[ 23 -71  28 -29 -14  34] -29
[-30  48  31  72] 48
[-51   7  -5  72] 7
[-28 -59   6 -13  -5  -9 -33] -5
[-68  73 -23  26  -8 -52] 26
[ 38 -18 -26  -3  -1  64  27] -1
[30 21 45 31 29 59] 31
[-55 -53 -48 -54 -53] -48
[ 57  -8  10 -41  49  10] -41
---
[[ 15  54  59  -5]
 [ -6 -24  61 -48]] ans = -5

[-16  -7   6  21 -20  55   9] ans = 6

[[-61  25  42 -21]
 [-18  40  26 -29]] ans = -21

[[ 66  23  48 -28  38  44]
 [ 17  56  43 -10  36  46]] ans = 56

[[-47 -16   7  73]
 [  8   7  16 -17]] ans = 73

[[-16  -1 -16  11  54]
 [-28 -23  31  15   8]
 [ -6  65  34   4  -4]] ans = -6
---
[[ -78  338  837  848 -100]
 [ 674  955  571  231   71]
 [ 922  304  444 -904  823]] --> -78

[3290 4931 7756 1392 5129 3844 4989] --> 3290

[ 84 907 243 991] --> 84

[0 6 7 7 8 9 9] --> 0

[ 29  -3  26 -36   3] --> 29

[-39 -19 -35  45] --> -39

[952 435 102 303 399] --> 952

[[4032 3581 5160 3581 2454 2679]
 [8317 3807 2454 3130 2454 3356]] --> 4032
---
Input:
[[-57  -1 -52 -59]
 [ 20  51 -15  -5]
 [ 36 -33  66  31]]
Output: -57

Input:
[[  1   0  -3  65]
 [  2  -1   0 -25]
 [ -1   0  -1  13]]
Output: 1

Input:
[[ 24 -43 -12  25]
 [ -3 -33  -8  31]
 [ 32  -5 -20 -57]]
Output: 24

Input:
[[-39   4  -9 -23]
 [ 28   1  15  11]
 [-38  61 -15 -47]]
Output: -39

Input:
[[-29 -24 -46 -12 -11 -17]
 [ 22  34 -12 -75 -27 -63]
 [ 50 -28 -10 -44 -23  58]]
Output: -29

Input:
[[-16 -37  62  11]
 [  6  27  28  28]
 [-28  -2  29  38]]
Output: -16

Input:
[[-20   1   3 -42]
 [-16  68   1  -4]
 [ 15 -61 -20 -28]]
Output: -20

Input:
[[ 64  -1 -55 -45]
 [-32 -33  -2  10]
 [-46   0  28 -62]]
Output: 64

Input:
[[-27  11 -17 -22   5 -41]
 [-55  37 -38  -3 -10 -35]
 [ -3 -18 -12 -50 -60 -20]]
Output: -27
---
4,34,-8,56,17 => 4, 17

-10,9,24,13,59,1,45
6,-3,3,-13,37,31,-41
=> -10, -41

3,30,64,-2,20 => 3, 20

-35,-63,-25,-38,-61,-29,-14 => -35, -14

-6,-34,-30,0,-15,-58,32
-13,-5,-39,9,29,-66,7
=> -6, 7

7,19,-71,-34,-17 => 7, -17

28,29,-18,-56,22 => 28, 22

45,10,-36,48,19,31,74 => 45, 74

-15,-62,-12,-48,2,-75 => -15, -75
---
array([6, 4, 2, 5, 8, 3, 2]) value 6, 2

array([  8,  11, -31,  23, -34,  29, -42]) value 8, -42

array([[-853, -121,  366, -328, -284],
       [  69, -795, -353, -610,  741],
       [-238, -862,  373,  994, -279]]) value -853, -279

array([[6113, 9735, 7929, 3010],
       [7091, 6704, 6471, 8744],
       [5642, 9631, 6436, 8282]]) value 6113, 8282

array([-32,  -9,  32,  10]) value -32, 10

array([[225,  16, 142,  95],
       [ 79, 162, 218, 190],
       [172,  48, 190, 161]]) value 225, 161

array([2735, 6431, 8401, 5468, 4968, 6282, 4426]) value 2735, 4426

array([9178, 4463, 5072, 8418, 4893, 1825]) value 9178, 1825
---
[ 56 -49   9   0  33   0   2] -> 56, 33

[[ -4  30  13 -18  -2 -12 -24]
 [ -6  57  10 -37 -29 -15 -42]] -> 57, 30

[52 65 38 46 -5 15] -> 65, 52

[[  8  51  27   0]
 [ 12 -67   4 -25]] -> 51, 27

[ 37 -28  19  42 -75  13  60] -> 60, 42

[ 29  42 -51  14   0 -72   6] -> 42, 29
---
[ 61 -39 -48 -13  15 -30  28] yields 28
[ 16 -34 -27  55] yields 55
[-43 -41 -20 -65 -16 -53 -66] yields -66
[17 46 11 -7 64] yields 64
[-49 -51 -38  70  50 -24] yields -24
[-37 -51  37 -41 -44  55] yields 55
---
 56  -49   40    8
-16  -39  -11  -67
 54  -51   39   21
-> -51

 63    7  -12   -8   50
-67   27  -19   -4  -24
-65   -5   26   34  -13
-> -5

 60  -17   45    2
-22   -8  -18   -1
-52   -2   17   48
-> -2

 11   12   -3   59   20  -33    3
-47   50    2   61   40   -9   44
-27   22  -26   62   40  -34   24
-> 22

 42    9    1   13  -18
 57  -17   18   40  -27
 39   24    9   24   -2
-> 24

  9  -14  -11  -22   18
-11  -31  -72  -26   52
 30  -21  -17  -49   38
-> -21

 23  -65   43  -40
 -6  -39   53  -42
  0  -54   45  -34
-> -54

-12  -18   55  -57    3   35
-41   10   34  -21    8   46
 61  -43  -19   32    6  -39
-> -43
---
[-69  22  32  59 -51 -39 -17] Answer: 59, 59

[-35  -7  -3 -10  17  27  59] Answer: -10, 59

[ 67  59 -71   1  18] Answer: -71, 67

[-42  20  36  70 -67 -14  10] Answer: 70, 70

[ 65 -22  72  52 -41] Answer: 72, 72

[[-34 -31   1  55  58]
 [-45 -58 -42  44  45]
 [-23 -15  41  46  29]] Answer: -42, 58

[  5  -7  26 -12  59 -22   1] Answer: -12, 59

[-11  -4  53  22   3 -46 -20] Answer: 22, 53
---
[98, 19, 53, 2, 46] ans = 53
[40, -25, -31, 46, 2, -20] ans = 46
[1, 5, 8, 5, 6] ans = 8
[3338, 2830, 3074, 9956, 9476] ans = 3074
[199, 210, 64, 141] ans = 210
[-11, 11, -6, -33, 37, 32] ans = -33
[187, 141, 21, 240] ans = 141
---
[ 16.690   2.609   7.737 -18.297   3.169] -> 7.737, 16.690

[-122.5  -26.2   73.4   -2.6  155.1] -> 73.4, 155.1

[[ -2.397   4.258   3.992 -10.927  -7.666]
 [-14.944  -8.599  15.001  -8.931  -5.712]
 [ -0.908  -6.960  -4.198  -7.731  -8.934]] -> 15.001, 15.001

[[ -65.068   29.704  -91.141   41.899   59.569   48.282  174.211]
 [ 183.282   91.651  -14.338  110.474  114.180   10.826 -139.720]
 [ -26.059  -91.860  205.086   33.475  -38.915   91.841 -104.723]] -> 110.474, 205.086

[ -54.7  -20.5 -113.5   95.1   56.8] -> -113.5, 95.1

[[-0.32 -0.54 -1.68 -0.03 -0.39 -0.37  1.15]
 [ 0.26  0.19  0.11 -0.03  0.57  0.65  0.32]
 [ 0.60  1.08  0.64 -0.21  2.02  0.54 -1.09]] -> -0.03, 2.02

[ 169.9   25.9 -134.9   14.0   22.0] -> -134.9, 169.9
---
[-45  22   3 -62 -35  28] ⇒ -45
[  3  -2  -3 -12 -16   8 -69] ⇒ 3
[ 18 -12  21   1   8  57] ⇒ 18
[-14 -24  35 -62  29] ⇒ -14
[  0  45 -68 -70] ⇒ 0
[-17  61   2 -47 -19 -36] ⇒ -17
[ 61   6  19 -59] ⇒ 61
[-47 -72  57 -61 -66] ⇒ -47
---
[[-29  -9 -15  52  26 -72]
 [-38  21 -17  65  38 -74]
 [-39  68 -18  64  38 -68]] Answer: -29

[[-62 -48 -19 -18]
 [ 63  47  19  15]
 [  3 -10  13  62]] Answer: -62

[[  1 -20  66   4]
 [-10  -5   4   7]
 [ -5  10  -2   8]] Answer: 1

[[ 33  23  10  23  25   8  32]
 [ 42  29  -1  15  34  -8  30]
 [ 26 -10  18  64 -55  25  62]] Answer: 33

[[ 12  42  -8 -19  18  -4  16]
 [-59  34 -11 -24   1  -1  68]
 [ 20  -2  37  46  32  27 -11]] Answer: 12

[[ 32 -59 -39   0 -23 -15]
 [ -9  23   0  48 -49 -39]
 [-41 -21   7  19 -42 -50]] Answer: 32

[[ 28 -39  47  29 -38 -17 -62]
 [-63   3  53   7 -40   4 -66]
 [-70 -35   9 -22  16  68  28]] Answer: 28

[[  3   7  -8  24 -15 -26]
 [ -9 -17  19 -61  37  66]
 [ -1 -24  17 -47  29  50]] Answer: 3
